A small network was shown many inputs. Here are its activations along a few directions, one row for each input.
Each table varies a few parts of the input and shows all the possible inputs, shuffled.
Descriptions start from the smaller parts, as in this example, which fits no table here: ring(8) and (point or line(9) or (values(3) and line(6))).
Shared parts are said once, and a part with two or three values counts as separate values.

Other details of the inputs shift rows strongly along two fixed directions, in all tables alike. That doesn't count.

A family of inputs:
row 1: [ -3  18  19  18  23  -4  49  -8  19 -20 -52 -23]
row 2: [  4  20 -28  12 -62  14  10 -27  16  -9 -41  16]
row 3: [ 10   7 -49   9 -21  48 -27   9  13  -6  46   3]
row 4: [-15 -21  42 -12  -4 -41  44 -10 -15   1 -33  -2]
row 5: [-18   9  17 -27   6 -44  30  -1 -19 -28 -43  -1]
row 6: [ 16 -10 -37  22 -26  40 -31  10  17  23  43   7]
row 7: [ 11 -26  25  17   7 -23  60   1  -1   2 -38 -10]
row 8: [  8   4  18 -15  12 -47  36  10  -9  -3 -42  -2]
row 9: [ 20  -6  10   5  17 -33  43   5   1  -4 -47  -1]
row 10: [ -3   1  16  -2  69  14 -17  24   8  -6  37 -30]
row 11: [-16  13  21 -18  55   2 -24  24   2  -7  40 -36]
row 12: [ -8 -11  22 -33  33 -21 -40  12 -25   9  31  12]
row 13: [-16  24 -20  10 -21  59 -44 -15  19  -1  42 -15]
row 14: [  6  14 -22  17 -60  11  13 -30  14   0 -35  15]
row 15: [ 10 -11  -3  37 -46  14  43 -21  12   5 -29   4]
row 16: [ -9 -22  22  -9  42 -10 -37  -4 -22  19  28  13]
row 17: [ -1 -12   7 -10  63  -1 -27   9 -19  -9  36   6]
row 18: [ 25  23 -75  32 -92  59  -1  -4  41   1  -5  10]
row 19: [ 15  -1 -25   9   0  29 -39   2   4   5  29  14]
row 20: [-11  -6  15 -38  33 -17 -44  16 -25   2  25  11]
row 21: [ 15  -5  15  11  17 -30  34  -7  -3  -5 -47   7]
row 22: [ 11  -8 -31  26 -23  41 -37  -3  11  23  40  15]
row 23: [ -7   0   4 -32  47 -13 -26  24 -23  -9  40  -6]
row 24: [ -8  -1 -24  -3 -45  28 -49   1   4  23  46  15]
row 25: [ -3  -4  -7  29 -73  21  32 -37  13   7 -25   8]
row 26: [-13   6  15  -8  14 -33  29 -18 -13 -26 -45   5]
row 27: [  0 -16  14 -17  38 -18 -27  23 -17  21  37   1]
row 28: [-25  23  32 -14  12 -29  36  -5   6 -24 -48 -33]
row 29: [  3  -3  -1  13 -52  -3  46  -6  10   8 -22  -7]
row 30: [  3  -2   7 -31  42 -14 -33  27 -18   5  29   2]
Description of these inputs: ring(5) and (point or line(5)).
- The inputs of row 24 and row 27 match in every part but the ring(5) part. If row 28 is changed in the same way as row 24 into row 27, which row does it become? => row 11
- Change only the ring(5) part in row 21. List by row number the other rows that result. => row 8, row 9, row 12, row 14

A family of inputs:
row 31: [  4  34 -38  44 -77  44  46 -23  47 -16 -42 -17]
row 32: [ -6  12  11  -1 -38 -37  66 -16   3 -17 -78  -3]
row 33: [ -5  13 -30   0 -56  23 -22 -10   7   4  13  12]
row 34: [  5 -16  24 -19  65 -34  -9  16 -24   1   5   4]
row 35: [  2  25 -41   8  -2  63 -52  15  26  -6  63 -16]
row 36: [  3 -23   0   2  14  25 -47   4  -8  23  59  11]
row 37: [  9 -10 -15  -8  17  22 -53  16  -7  15  57  10]
row 38: [  12   18  -38   47 -116   26   66  -32   38   -2  -64    3]
row 39: [-15  33 -18  -4 -16  32 -21  -1  18 -17  18 -18]
row 40: [-12 -10  45 -29  53 -63  23   1 -31 -12 -44   3]
row 41: [-12  -2  28 -19  21 -32  15   4 -12  -4 -16  -9]
row 42: [  2  -7  21  -8  38 -28  19  14  -7  -3 -13 -10]
row 43: [ -7   0 -12 -13 -15  21 -48   2  -6  11  46  12]
row 44: [ -2 -22  28   1  33 -13   6   4  -9  10   7  -7]
row 45: [  8  -4 -22   1  -1  28 -35  13   2  10  50   6]
row 46: [  4 -15   1   6   3   7 -17  -3  -4  14  22  10]
row 47: [  4 -14  30   5  21 -40  45 -11 -10  -4 -53   5]
row 48: [  6 -12  26 -14  56 -44  18   8 -21  -8 -30   4]
- Describe the family of inputs behind these rows. => values(3) and (point or line(5))
- The inputs of row 47 and row 40 match in every part but the values(3) part. If row 31 is changed in the same way as row 47 into row 40, which row does it become? => row 39
